Each row below holds a small network's activations on one input, seen along a few directions.
In each table, some parts of the input vary, and every possible input appears once, in random order.
A made-up example of a description, with smaller parts first: one of 5 places around a ring, together with either a single point or one of 11 places along a line or (one of 2 separate values, together with one of 6 places along a line).
Shared parts are said once, and a part with two or three values counts as separate values.

Other details of the inputs shift rows strongly along two fixed directions, in all tables alike. That doesn't count.
To show where, the next rows are all for the same input, with only those details redrawn:
-0.75 1.40 4.50 -4.47 -5.18 3.32 -3.85 3.88 -2.03 -2.99 -0.27 0.82
5.66 -3.14 2.75 -1.46 -2.90 2.84 -4.59 3.37 1.78 0.41 2.75 3.44
6.16 -3.22 3.84 -2.25 -4.34 3.96 -5.56 3.54 1.04 -0.28 2.37 4.03
-0.72 1.37 4.52 -4.45 -5.17 3.32 -3.86 3.95 -1.97 -2.96 -0.21 0.86
1.83 -1.45 -1.14 1.00 2.33 -1.50 -0.64 2.31 3.28 1.89 3.20 0.51
-6.11 4.33 3.25 -4.63 -3.58 1.36 -1.32 3.80 -2.94 -3.84 -1.50 -2.06
-6.17 4.40 3.27 -4.66 -3.58 1.37 -1.30 3.72 -3.02 -3.89 -1.55 -2.10

Rows:
R1: -4.32 4.37 -4.28 3.18 3.30 -1.60 3.41 -1.91 -0.48 1.42 -0.72 -3.42
R2: -2.53 5.25 1.73 -4.33 -6.68 2.39 -2.31 1.90 -3.80 -4.79 -2.56 -1.49
R3: -5.26 -0.08 -2.20 2.55 5.75 -3.71 6.68 -4.14 1.70 1.20 -0.17 -2.46
R4: -5.90 -0.58 -1.89 2.32 6.01 -3.58 5.98 -1.94 1.96 2.29 0.43 -3.11
R5: 5.91 -1.91 -2.04 1.34 1.31 0.53 -3.02 2.23 3.18 1.89 5.16 2.07
R6: -5.93 -1.50 -1.12 1.39 6.53 -5.36 6.04 -1.47 1.65 1.52 -1.47 -2.14
R7: -3.80 1.64 -4.93 2.25 4.46 -5.53 4.48 -2.66 -0.12 1.58 -1.19 -3.32
R8: -4.52 3.75 -3.27 0.99 3.73 -4.29 2.75 0.74 1.01 -0.02 1.40 -3.54
R9: 8.54 -4.07 3.73 -0.20 -4.72 3.67 -4.84 -0.60 -1.31 -0.51 -1.99 4.70
R10: -3.55 2.30 -3.79 4.24 4.98 -3.45 5.19 -3.73 0.97 1.50 -1.67 -3.45
R11: 4.90 -5.16 3.86 -0.95 -2.94 4.89 -3.37 0.02 0.36 1.45 1.87 4.18
R12: -2.09 -0.03 -1.01 1.34 2.34 -0.84 2.26 -2.57 0.01 1.28 1.02 -1.00
R13: 4.39 -5.45 -1.16 2.93 3.72 -2.64 0.88 -1.88 2.26 3.03 1.76 1.91
R14: -2.00 0.35 -0.44 0.40 3.00 -3.02 1.33 1.14 2.35 0.54 0.87 -1.54
R15: 3.12 -3.84 -2.20 2.24 3.14 1.96 -0.87 1.02 2.91 4.64 5.30 2.16
R16: 6.12 -2.48 -2.03 4.13 3.09 -2.85 1.08 -1.81 5.40 1.34 -0.06 1.38
R17: -4.31 2.17 -1.54 1.08 3.90 -5.04 3.90 -0.70 1.40 -0.84 -0.39 -3.58
R18: 7.94 -5.85 3.57 -1.41 -5.04 3.25 -2.94 -1.85 -0.29 -0.72 -1.83 5.34
R19: -6.09 2.21 2.11 -1.48 -0.92 0.62 2.71 -2.09 -3.13 -2.26 -2.05 -2.36
R20: 4.78 -3.64 -0.89 2.00 0.43 2.28 -1.28 -1.21 1.47 3.10 4.00 2.84
R21: 5.85 -1.94 -3.92 3.15 2.18 -2.84 0.03 -1.17 4.44 2.31 2.26 0.53
R22: 4.09 -6.87 2.46 1.03 1.09 1.70 0.75 -1.86 3.39 2.45 1.40 3.74
R23: 6.36 -3.50 -2.14 1.46 -0.78 0.52 -2.01 -0.79 0.53 2.58 1.55 2.87
R24: 5.17 -4.81 3.86 -2.10 -3.75 4.18 -5.09 2.33 -1.15 0.98 1.29 4.78
R25: -6.19 1.29 3.05 -2.68 -0.40 -1.23 2.60 -1.52 -3.46 -3.24 -4.18 -1.33
R26: 6.01 -0.11 -4.35 4.40 2.91 -2.22 -1.06 0.34 4.14 2.64 2.22 0.60
R27: -5.75 3.11 -4.15 1.58 4.27 -0.97 3.11 -0.50 -0.53 1.62 2.62 -3.19
R28: 5.41 -4.72 -0.73 2.71 3.48 -2.84 1.19 -1.64 5.48 1.56 2.10 2.16
R29: -5.21 5.14 0.09 -3.95 -4.27 2.25 -1.19 1.47 -6.06 -3.24 -2.63 -1.91
R30: 0.91 1.70 3.17 -1.36 -5.25 4.81 -2.71 -1.29 -3.43 -2.20 -2.85 0.95
R31: 6.59 -5.03 2.70 -0.33 -4.13 4.17 -1.30 -3.23 0.79 -0.05 -0.62 4.35
R32: -6.80 1.93 3.86 -3.51 -0.70 -1.29 2.46 1.17 -0.48 -3.84 -3.37 -2.23
R33: -4.79 2.52 0.88 -2.07 -2.02 -1.15 2.02 -1.51 -4.10 -2.88 -4.45 -2.47
R34: -6.44 5.17 2.18 -4.72 -2.82 2.11 -1.76 4.89 -2.97 -3.67 -0.49 -2.45
R35: 4.80 -3.76 -1.82 3.97 3.49 -2.52 1.71 -2.81 3.01 2.37 -1.21 1.98
R36: -1.39 4.51 3.87 -2.92 -5.56 1.68 -2.02 0.87 -3.26 -5.37 -4.82 -1.16
R37: 0.13 1.45 1.76 -2.59 -6.28 5.14 -2.20 -0.81 -3.77 -1.90 -0.97 0.81
R38: 5.40 -3.03 -2.22 3.09 3.54 -2.90 -0.24 -0.59 4.51 2.68 3.64 1.29
R39: 2.93 -0.86 -4.24 2.19 0.83 1.94 -0.35 -0.98 1.09 2.86 3.44 0.68
R40: -5.10 3.52 1.15 0.04 -0.63 0.45 3.40 -3.20 -2.02 -2.54 -4.82 -2.08
R41: -4.54 2.54 -3.93 1.83 2.63 -2.46 4.46 -3.60 -0.34 1.06 -0.77 -3.39
R42: -0.11 1.64 -3.25 2.64 2.54 -2.21 0.71 -0.57 -0.47 1.63 -0.91 -0.90
R43: -2.76 7.31 1.26 -3.31 -5.09 3.25 -3.32 3.54 -4.06 -4.58 -2.61 -1.93
R44: 5.66 -4.68 -2.86 3.88 1.99 -0.38 1.69 -3.89 3.39 3.59 1.77 1.69
R45: -5.22 1.71 -3.49 1.53 5.05 -4.53 3.48 -0.61 -0.88 1.63 0.58 -2.73
R46: 3.38 -6.23 -0.40 2.48 4.25 -2.50 1.08 -0.49 2.97 3.81 1.69 1.97
R47: -6.13 2.97 1.99 -2.74 -1.04 -0.92 0.89 -0.37 -4.69 -2.48 -2.84 -2.06
R48: 2.41 -2.06 -2.86 1.63 2.96 -0.57 -1.08 0.79 0.51 2.93 3.74 1.32
R49: 6.56 -3.28 -3.07 3.32 2.06 -2.80 0.60 -1.44 4.83 2.02 1.70 0.93
R50: -6.47 1.69 -3.16 0.50 5.24 -2.92 2.47 1.86 -0.71 2.03 1.36 -2.72
R51: 4.68 -4.25 3.80 -1.57 -4.10 6.26 -4.49 1.21 -0.36 1.05 2.36 4.47
R52: 7.12 -5.17 5.90 -2.42 -4.73 3.73 -4.88 2.34 1.38 -1.07 0.81 4.45
R53: -3.76 3.58 3.16 -3.92 -4.85 0.52 0.94 -0.56 -2.27 -5.62 -5.02 -1.64
R54: 6.73 -1.16 -3.37 4.42 2.95 -2.65 -0.75 -0.72 4.34 2.51 1.53 0.86
R55: -4.92 6.44 0.56 -2.68 -3.20 2.18 -1.67 1.92 -6.02 -3.17 -3.44 -1.99
R56: -4.38 3.93 -1.87 1.24 2.18 -3.23 2.50 -1.55 -2.27 -0.45 -3.53 -3.02
R57: -4.48 5.05 -5.06 2.94 3.74 -0.64 2.75 -0.69 -0.63 1.53 0.41 -3.54
R58: -0.72 1.37 4.52 -4.45 -5.17 3.32 -3.86 3.95 -1.97 -2.96 -0.21 0.86
R59: 3.91 -4.50 5.43 -2.94 -4.21 3.77 -4.60 1.58 -2.12 -0.07 -0.53 4.18
R60: -3.51 4.86 -6.50 1.58 3.83 -3.87 2.64 1.14 1.56 0.48 1.50 -4.28
What do these inputs look like to the network?
> one of 3 separate values, together with one of 4 places along a line, together with one of 5 places along a line
The inputs of R26 and R42 match in every part but the choice among 3 separate values. If R28 is changed in the same way as R26 into R42, which row does it become?
> R25
The inputs of R50 and R15 match in every part but the choice among 3 separate values. If R59 is changed in the same way as R50 into R15, which row does it become?
> R11
Start at R22 and move only the place on the line of 4, one step at a time. The first step leads to R3. Which rows follow, in order?
> R31, R40
Which other rows does R31 become when the place on the line of 5 takes its other values? List them by row number.
> R37, R39, R41, R44
Which other rows does R9 become when the choice among 3 separate values takes its other values? List them by row number.
> R10, R36
Which other rows does R7 become when the place on the line of 5 takes its other values? List them by row number.
> R18, R23, R29, R33
Which other rows does R32 become when the place on the line of 4 takes its other values? List them by row number.
> R16, R28, R53
